These are the activations of a small neural network, seen along a few directions. Each row is one input.
In each table, some parts of the input vary, and every possible input appears once, in random order.
Descriptions start from the smaller parts, as in this example, which fits no table here: line(6) and (point or ring(9) or (values(3) and ring(8))).
Shared parts are said once, and a part with two or three values counts as separate values.
(in the rows, 128 means zero)

Other details of the inputs shift rows strongly along three fixed directions, in all tables alike. That doesn't count.

A family of inputs:
R1: [113 132  93 173 144 132 128 141 119 101 111 118]
R2: [157 104 111  66 122 169 113 147 127 155 117 116]
R3: [172 132 186 158 130  87 125  99 117 152 158 146]
R4: [ 85 145 126 161 116 115 156 109 119 103 136 136]
R5: [ 81 135 101 163 119 149 136 135 133  89 118 124]
R6: [128 132 102 175 140 129 122 131 120 106 126 120]
R7: [ 92 135 125 165 109 115 151 103 116 111 123 140]
R8: [ 87 139  82 200 141 142 128 146 129  74 111 115]
R9: [172 147 181 126 111  88 144  82 135 135 146 150]
R10: [ 88 129 105 164 139 141 124 153 143 103 113 117]
R11: [ 92 121 147  60  96 133 145 114 139 155 149 140]
R12: [142 104 105  64 136 148 108 152 137 164 128 114]
R13: [ 80 138 110 177 144 133 131 147 128  90 106 127]
R14: [104 136 111 117 111 144 140 132 159 100 101 126]
R15: [153 129 158 141 128 110 129 117 109 135 131 137]
R16: [179 118 146 136 152 109 108 130 119 153 138 128]
R17: [141 115 142  74  92 145 130 106 124 157 145 138]
R18: [ 19 133 135 131  62 104 173  78 139 126 134 158]
R19: [203 135 133 137 154 113 111 128 138 129 121 119]
R20: [110 106 118  62 108 164 120 145 148 155 124 121]
R21: [154 112 114 100 145 162 106 166 125 134 107 109]
R22: [ 83 131 105 122 123 137 139 139 126 113 117 121]
R23: [106 132 138 141 117 102 138 108 129 138 146 137]
R24: [127 132 105 214 161 118 118 149 112  91  95 117]
R25: [173 147 183 165 150  89 132 112 103 129 157 137]
R26: [171 132 104 111 148 132 115 142 149 124 115 111]
R27: [ 49 142 154  94  64 120 182  78 126 127 153 157]
R28: [144 108 122  63 132 164 108 154 131 154 118 120]
R29: [133 119 100 140 127 147 117 133 124 121 118 119]
R30: [164 140 174 132 130  81 138  96 101 151 162 143]
R31: [107 111  99  57 119 152 122 142 131 155 121 123]
R32: [148 118 152 122 129 118 121 123 126 149 134 137]
R33: [188 158 185 139 135  85 140  95 134 126 160 142]
R34: [145 110 102  81 146 157 102 163 142 153 130 104]
R35: [156 108 115  67 119 176 108 146 133 148 129 115]
R36: [158 118 123 143 155 137 103 153 120 130 108 123]
R37: [125 122 116 177 157 138 111 160 133 105 105 119]
R38: [ 38 135 135  76  78 120 168  93 131 137 143 152]
R39: [135 141 102 122 140 134 128 141 154 105 114 113]
R40: [179 123 147 132 152 111 109 127 110 151 134 131]
R41: [161 141 178 154 146  80 131 104 114 143 169 142]
R42: [135 128 109 176 150 149 118 155 122  98 104 116]
Each input here is: ring(6) and (point or line(6)).
Q: The inputs of R35 and R5 match in every part but the ring(6) part. If R37 is changed in the same way as R35 into R5, which row does it become?
A: R11
Q: The inputs of R22 and R30 match in every part but the ring(6) part. If R39 is changed in the same way as R22 into R30, which row does it become?
A: R26
Q: Which other rows agree with R2 in the ring(6) part? List them by row number.
A: R3, R9, R15, R17, R32, R36
Q: A walk changes only the ring(6) part. It starts at R34 and steps to R23. List the rest of the walk in order.
A: R18, R3, R20, R10
Q: Which other rows does R7 become when the line(6) part takes its other values? List them by row number.
A: R16, R18, R24, R29, R40

A family of inputs:
R43: [131 116  75 157 161 146 103 166 117 119 112 100]
R44: [153 113 131  71 107 137 128 110 109 168 152 128]
R45: [160 138 145 130 147  92 121 113 136 143 146 135]
R46: [191 142 193 179 151  95 120 115 110 125 145 143]
R47: [ 82 134  75 124 107 149 139 124 149  97 103 124]
R48: [118 130 145  61  68 126 159  83 147 145 139 146]
R49: [123 132 123 103 143 133 126 146 142 131 127 118]
R50: [172 116 142 127 170 141  96 166 123 142 127 117]
R51: [179 123 130 160 179 101 101 146 107 145 130 120]
R52: [116 148 170  57  79  96 168  72 136 156 177 149]
R53: [ 66 144 100 183  99 124 152 104 145  77  95 142]
R54: [121 121 125 178 159 131 110 157 124 117 116 122]
R55: [144 108 149 101 128 116 117 124 118 172 140 133]
R56: [165 134 121  99 152 138 116 148 132 130 138 108]
R57: [178 120 139  89 131 147 116 129 111 156 158 122]
R58: [ 95 147 130 199 137 108 140 120 112  97 144 132]
R59: [ 95 143 122 208 155 115 131 149 140  79  96 124]
R60: [182 118 128  93 156 137 102 161 148 150 116 110]
R61: [160 146 171 111 132 103 138 105 114 141 174 137]
R62: [173 145 169 167 144  67 134  91  91 144 167 144]
R63: [ 66 125 160 108  73 125 157  93 125 137 141 157]
R64: [206 110 138 108 150 157  96 150 112 152 136 116]
R65: [ 86 122  94 110 101 140 145 117 117 125 116 130]
R66: [187 124 113 106 173 136  99 169 146 141 123 101]
R67: [126 112 106  92 122 182 117 155 129 125 111 117]
R68: [132 150 153 207 136 112 140 115 114  86 125 140]
R69: [136 137 166 176 141  73 134 101 102 145 159 144]
R70: [204 114 140  79 136 134  98 131 141 164 125 127]
R71: [ 99 121 115 124 140 149 120 160 141 116 104 120]
R72: [113 129  93 140 130 167 125 155 141  91  87 111]
R73: [ 88 100  85  96 127 152 116 158 135 141  90 119]
R74: [ 90 130 103 215 160 117 119 152 119 100 115 120]
R75: [165 140 146 103 110 109 143  93 135 137 153 133]
R76: [128 109  89  93 123 171 115 147 120 141 126 111]
R77: [ 86 144 128  92  89 106 157  83 141 132 149 146]
R78: [187 107 134 118 147 129  98 142 111 157 115 124]
R79: [138 125 115 122 164 144 109 167 134 126 122 111]
R80: [129 139 155 153 125  95 139  99 103 140 169 139]
R81: [100 132 131 135 117 108 142 118 154 120 117 135]
R82: [175 121 103  97 153 172 105 165 127 126 123 103]
R83: [103 109 128  39  68 144 148  96 119 168 128 145]
R84: [119 155 163 168  99  95 161  84 130 104 134 150]
R85: [132 122 123 169 129 138 121 129 111 119 121 128]
R86: [140 144 145 202 154  84 123 117 136 109 120 141]
R87: [103 136 103 110 115 154 141 133 138 103 116 118]
R88: [105 128 152  79  73 115 155  87 152 143 132 149]
R89: [ 63 125 112 101 119 148 138 144 138 124 127 128]
R90: [139 106 117 139 137 150 104 151 121 137 111 120]
R91: [184 158 152 194 151  93 133 110 121 101 143 129]
R92: [103 116 107 112 141 149 116 158 132 136 127 116]
R93: [ 85 111  88 174 149 148 109 168 131 110  93 114]
R94: [ 63 134  69 119 111 144 145 137 159  94 105 113]
R95: [138 142 199 163 115  93 144  91 109 129 157 160]
R96: [158 115 144  53 115 153 119 137 142 155 122 124]
R97: [ 49 129 106 185  93 128 155 107 117  94 105 141]
R98: [ 68 127 125  80  72 140 156 112 158 125 109 140]
R99: [147 140 116 179 166 102 120 142 145 107 120 117]
R100: [124  96  90 112 131 166 101 163 128 139  92 112]
R101: [ 71 139 129 125  94 139 159 107 121 107 140 141]
R102: [138 140 163 106 124 114 139 108 113 142 173 138]
Q: What do these inputs look like to the network?
A: ring(6) and line(10)
Q: The inputs of R70 and R88 match in every part but the line(10) part. If R86 is changed in the same way as R70 into R88, which row does it become?
A: R81
Q: The inputs of R59 and R93 match in every part but the line(10) part. If R49 is changed in the same way as R59 into R93, which row does it become?
A: R74
Q: Which other rows does R76 become when the line(10) part takes its other values? List them by row number.
A: R44, R47, R57, R65, R75, R82, R87, R91, R101
Q: Which other rows does R84 become when the line(10) part takes its other values? List them by row number.
A: R48, R53, R64, R67, R68, R72, R83, R85, R97

A family of inputs:
R103: [181 132 143 166 180 115 106 152 120 134 159 108]
R104: [111 103  81  95 115 161 123 148 125 133  87 113]
R105: [211 128 150  18 117 151 122 131 171 163 151 112]
R106: [108 126  66 158 162 145 105 162 135 106 116 101]
R107: [159 153 149  81  99  97 162  82 142 129 134 137]
R108: [ 85 122 127 123  82 123 142  90 133 134 133 147]
R109: [127 105  93  67 134 139 118 156 128 156 109 111]
R110: [107 127  84 150 148 163 120 159 121 103 112 115]
R111: [ 97 117 108 151 136 161 114 162 125 101  85 123]
R112: [145 124 128 225 157 129 109 151 128  98 112 118]
R113: [114 126 129 140 155 126 116 160 125 119 112 124]
R114: [176 141 145 216 170 115 114 143 110 110 153 115]
R115: [113 133 190 124 110  95 141 100 119 147 135 158]
R116: [127 138 145 103 103 108 153  94  98 147 155 138]
R117: [110 134 176 143 110  88 146  88 125 146 138 164]
R118: [147  93 123  15 121 161 108 159 153 189 144 109]
R119: [ 23 138 119 108 102 135 160 125 126 108 127 137]
R120: [142 169 153 149 104  82 154  71 156 102 149 147]
R121: [ 49 128 117 128 111 116 151 119 138 120 121 145]
R122: [174 128 125 112 161 110 120 135 103 150 143 112]
R123: [182 167 185 140 137  93 144 102 137 103 139 142]
R124: [121 137 155 149 119  76 136  90 127 143 161 150]
R125: [160 120 126  77 156 138 113 142 121 160 152 119]
R126: [ 28 139  93 148  81 133 159  99 132 100 134 140]
R127: [130 127 163 113 104  87 145  92 115 161 131 148]
R128: [127 115 100 138 143 179 106 171 117 102  93 112]
R129: [208 136 156 220 174 111 106 128  95 110 138 132]
R130: [151 139 158 132 142 129 125 132  99 129 149 131]
R131: [ 60 121 123 122  75 154 155 112 136 116 131 136]
R132: [121 141  87 107 129 157 134 144 170  88  91 117]
R133: [ 98 102 104 106 121 161 113 162 159 141 100 113]
R134: [208 105 135  50 122 148 113 127 102 177 139 118]
R135: [167 119 103 168 146 145 100 138 120 117 123 116]
R136: [ 99 131 153 159 106 111 148  93 120 122 131 157]
R137: [115 116  87 179 149 134  99 154 146 113  90 117]
Q: What do these inputs look like to the network?
A: values(5) and (point or ring(6))
Q: Which other rows agree with R131 in the values(5) part? List them by row number.
A: R103, R105, R112, R114, R118, R133
Q: Which other rows agree with R117 in the values(5) part? List them by row number.
A: R110, R121, R125, R129, R132, R136

A family of inputs:
R138: [167 116  99  99 183 156  91 189 155 131  91 103]
R139: [ 86 118  88  90 116 150 123 150 164 134 109 114]
R140: [133 167 147 230 146  84 157  94  97  84 156 136]
R141: [119 129 166 239 147  68 133 110  80 122 134 147]
R142: [104 130 104 177 140 159 119 157 136  75  70 123]
R143: [205 112 163 139 182 120  92 151  69 174 167 119]
R144: [195 125 134 114 131 118 120 107 126 156 146 124]
R145: [121 125  96 183 178 143 103 177 153  96 106 108]
R146: [172 129 151 114 150 110 112 129 137 151 161 129]
R147: [ 99 145 166  96 119 111 156 113 132 139 165 139]
R148: [ 67 108 147 115  86 113 142  97 105 172 147 153]
R149: [120 126 136  49  87 115 145  98 136 157 141 132]
R150: [ 54 140  92 121 126 145 145 151 142  99 120 117]
R151: [161 100 112  79 123 187  97 161 146 147 104 108]
R152: [223 143 163 172 159 105 113 120 108 122 129 138]
R153: [135 118  93 143 171 143 107 186 155 109  86  99]
R154: [123 146 127 190 122  92 155  96 120  97 121 135]
R155: [ 58 141  82 121 115 147 143 138 132  95 120 114]
R156: [131 147 150 161 114  84 137  87 128 129 148 140]
R157: [109 137 149 129  82 111 162  90 125 118 128 149]
R158: [244 136 162 128 165 132 105 138  96 144 162 118]
R159: [170 126 141  44 106 125 140  92 126 167 144 138]
R160: [188 133 151 115 141 106 109 111 122 151 167 129]
R161: [ 25 143 155 170  64 123 174  79 135  86 131 165]
R162: [ 93 133 130 103  82 118 161  76 131 133 156 148]
R163: [110 135  90 192 164 119 121 167 146  84  88 108]
R164: [160  93  98 118 175 157  79 182 101 157  98 112]
R165: [175 115 153  54  98 146 125 107 127 169 162 139]
R166: [172 131 186 132 114 111 135 104 118 134 136 141]
R167: [ 99 120  77  51 113 160 121 144 150 131  97 116]
R168: [ 99 129 163  57  79 159 153 108 121 141 154 138]
R169: [ 87 156 150 160 122  81 155  99 137 106 128 153]
R170: [134 130  83 220 148 149 110 157 136  80  85 112]
R171: [ 90 108  94  61 116 164 122 158 172 148 107 112]
R172: [ 50  91  83 115 115 167 117 155 115 143 115 126]
Q: What do these inputs look like to the network?
A: line(5) and (point or line(6))
Q: The inputs of R164 and R172 match in every part but the line(5) part. If R167 is changed in the same way as R164 into R172, which row does it become?
A: R160
